Each row below is a small network's average activation on inputs in which a field has the value named, seen along a few directions.
Values that are neighbours, or in one group, have similar rows; names and order tell nothing.
In the rows, 500 means zero.
Random noise pushes rows far along 10 fixed directions. That doesn't count. These rows show it; they differ only by the noise:
[424 561 706 518 568 439 301 366 453 444 178 698 557 496 185 476 674 769
 491 441 334 230 521 702]
[450 561 604 617 775 603 169 399 361 348 539 495 390 616 406 538 611 546
 463 512 521 418 583 514]
[538 493 443 627 619 478 528 573 473 234 434 553 533 585 544 512 495 542
 258 405 449 315 713 495]
[548 336 264 277 542 419 562 365 792 552 547 561 555 434 452 506 290 385
 680 404 351 354 416 554]
[516 572 691 393 775 443 357 716 672 243 625 631 290 403 641 397 591 616
 532 520 414 473 637 394]
[351 581 830 312 246 373 419 488 591 479 588 514 527 463 552 735 684 464
 480 731 495 544 488 435]
[521 169 455 383 321 600 393 642 885 410 512 548 371 426 628 631 391 238
 479 567 453 237 469 661]
[487 607 452 625 656 529 507 341 410 352 531 563 448 513 299 575 422 319
 439 309 560 538 656 368]
[636 552 288 742 694 633 320 325 471 446 354 513 410 471 385 530 268 203
 499 441 479 488 493 523]
[498 436 636 757 270 639 254 541 487 519 206 613 468 436 452 668 584 401
 350 688 475 253 499 776]
[488 312 387 529 534 496 696 749 510 549 734 540 544 537 749 473 565 694
 439 524 499 284 683 559]
[454 439 541 564 291 531 749 620 286 569 293 181 540 736 617 562 454 475
 258 555 591 585 513 411]


Field Rab:
v11: [655 600 374 566 456 378 754 737 629 519 279 596 588 330 641 255 385 581
 334 441 439 521 433 511]
v3: [521 426 373 478 408 456 715 532 590 343 448 562 538 518 501 429 440 477
 363 405 500 552 509 420]
v2: [575 583 270 430 815 404 548 504 549 514 832 411 554 562 634 485 449 558
 654 444 441 622 511 350]
v9: [590 404 460 569 179 474 720 650 582 352 398 644 515 351 478 499 521 423
 445 437 446 443 630 564]
v4: [683 625 434 806 772 598 602 781 271 679 509 613 343 325 696 232 531 718
 639 469 613 687 569 567]
v8: [623 623 398 490 605 321 248 351 717 496 604 847 702 319 510 547 506 551
 663 566 322 309 535 609]
v5: [500 454 552 636 680 648 308 622 224 719 463 159 406 719 786 262 592 810
 532 766 567 601 372 574]
v7: [633 604 356 333 611 310 615 451 588 408 653 456 627 430 605 363 398 562
 632 475 339 699 493 341]
v10: [341 502 792 311 135 399 845 597 712 443 534 768 535 208 293 573 650 465
 410 315 616 513 554 448]
v6: [480 631 299 627 368 447 740 404 248 479 604 353 762 698 533 484 448 510
 263 549 592 692 507 274]
v1: [584 581 433 504 548 690 255 412 532 377 471 506 336 417 472 549 333 143
 556 335 597 548 430 563]
Rab is arranged as a star with 5 arms.
How many steps from neighbour to neighbour lead from v11 to v6, at the fewest? -> 4
Name the neighbours of v8, in listed order. -> v2, v5
Name the neighbours of v9, in listed order. -> v7
Name the neighbours of v1, in listed order. -> v4

Field Dopa:
m10: [521 636 453 631 618 410 350 149 433 457 454 682 595 481 154 621 515 418
 709 325 421 455 563 587]
m11: [474 501 433 586 541 675 339 428 558 609 712 615 306 315 378 566 444 231
 705 527 565 554 473 560]
m6: [366 350 659 209 448 454 554 656 605 587 543 466 379 547 535 325 423 631
 628 445 505 488 502 316]
m1: [436 608 513 496 435 528 713 314  83 830 484 336 642 587 440 490 572 663
 547 451 660 682 445 548]
m3: [549 610 285 528 537 556 585 269 338 615 501 367 576 562 391 403 362 421
 596 503 510 803 291 364]
m4: [443 399 649 631 626 627 487 660 463 279 571 587 265 519 360 466 659 491
 471 271 639 442 754 445]
m9: [481 734 655 623 664 412 367 540 351 470 443 432 576 578 594 481 686 736
 388 661 486 559 496 431]
m8: [528 611 454 599 293 527 341 314 580 704 734 685 503 181 477 792 425 104
 661 772 540 601 488 512]
m7: [531 627 397 536 541 440 615 422 373 550 600 491 630 484 555 477 521 520
 476 427 526 522 532 494]
m5: [472 369 632 440 472 614 234 519 544 354 384 410 426 614 504 507 619 571
 409 644 464 413 405 610]
m2: [361 431 514 426 328 398 594 459 546 708 739 426 715 630 622 788 588 569
 376 691 574 406 433 534]
Dopa is arranged as a star with 5 arms.
Name the neighbours of m5, in listed order. -> m11, m3
Name the neighbours of m6, in listed order. -> m8
Name the neighbours of m10, in listed order. -> m4
Name the neighbours of m1, in listed order. -> m7

Field Sol:
c2: [558 429 525 526 274 495 373 544 489 335 377 313 676 699 795 610 658 573
 277 808 405 431 416 662]
c11: [363 434 630 413 647 585 384 496 303 550 696 211 391 739 499 521 619 596
 570 456 629 549 506 437]
c5: [602 528 418 625 343 501 602 520 597 599 382 529 454 363 530 574 268 190
 519 571 527 675 468 373]
c4: [438 198 610 281 388 631 639 861 766 710 348 448 209 438 512 284 423 553
 632 431 472 422 337 570]
c15: [360 471 667 150 351 394 445 336 650 310 260 393 555 637 301 519 480 484
 359 419 444 479 340 457]
c20: [461 580 568 357 565 348 634 413 432 434 494 368 588 645 442 563 499 539
 471 393 478 598 569 327]
c12: [450 466 263 503 462 509 602 266 512 650 584 430 624 526 372 648 319 281
 497 477 568 540 414 434]
c1: [516 570 425 327 430 405 655 528 474 490 813 447 541 440 735 496 470 411
 572 632 523 720 553 290]
c8: [500 452 626 542 314 438 650 614 537 642 234 671 501 346 327 479 536 580
 548 430 462 416 583 579]
c16: [435 373 762 200 362 504 228 472 644 381 372 465 383 546 489 529 589 491
 580 561 458 396 368 652]
c14: [486 625 472 701 711 636 362 373 366 333 625 541 433 523 382 521 497 385
 372 410 657 585 570 401]
c9: [389 477 658 469 498 445 618 545 508 336 339 653 495 534 237 487 614 652
 337 169 485 259 672 553]
c3: [574 558 310 746 552 616 572 426 253 604 544 350 558 587 519 479 445 432
 483 577 600 735 451 418]
c10: [445 338 505 562 486 604 429 535 500 489 426 552 432 589 341 486 519 549
 518 381 498 286 547 600]
c7: [439 290 597 394 180 595 529 640 530 595 405 247 490 626 738 597 495 425
 337 675 621 438 351 649]
c13: [332 473 524 422 447 525 581 455 381 677 885 528 522 485 451 505 628 599
 644 557 615 574 541 396]
c17: [621 580 382 473 857 518 382 432 622 382 516 544 389 429 495 334 379 515
 607 361 457 561 446 489]
c18: [524 434 458 415 530 336 787 678 617 560 592 639 589 419 610 451 527 737
 487 420 418 348 619 530]
c6: [535 556 458 431 388 381 730 504 560 537 470 563 609 416 520 481 516 537
 575 429 440 593 469 521]
c19: [428 374 427 531 582 676 527 458 253 805 668 180 397 687 493 466 462 461
 713 492 653 652 431 408]
Each value of Sol is a pair of two hidden parts, and every pair occurs once (5 first parts, 4 second parts).
Changing only the second part turns c12 into c15. c20 has the same second part as c12; what does that change turn c20 into? -> c16
Changing only the second part turns c11 into c6. c9 has the same second part as c11; what does that change turn c9 into? -> c17
Changing only the second part turns c8 into c1. c5 has the same second part as c8; what does that change turn c5 into? -> c13
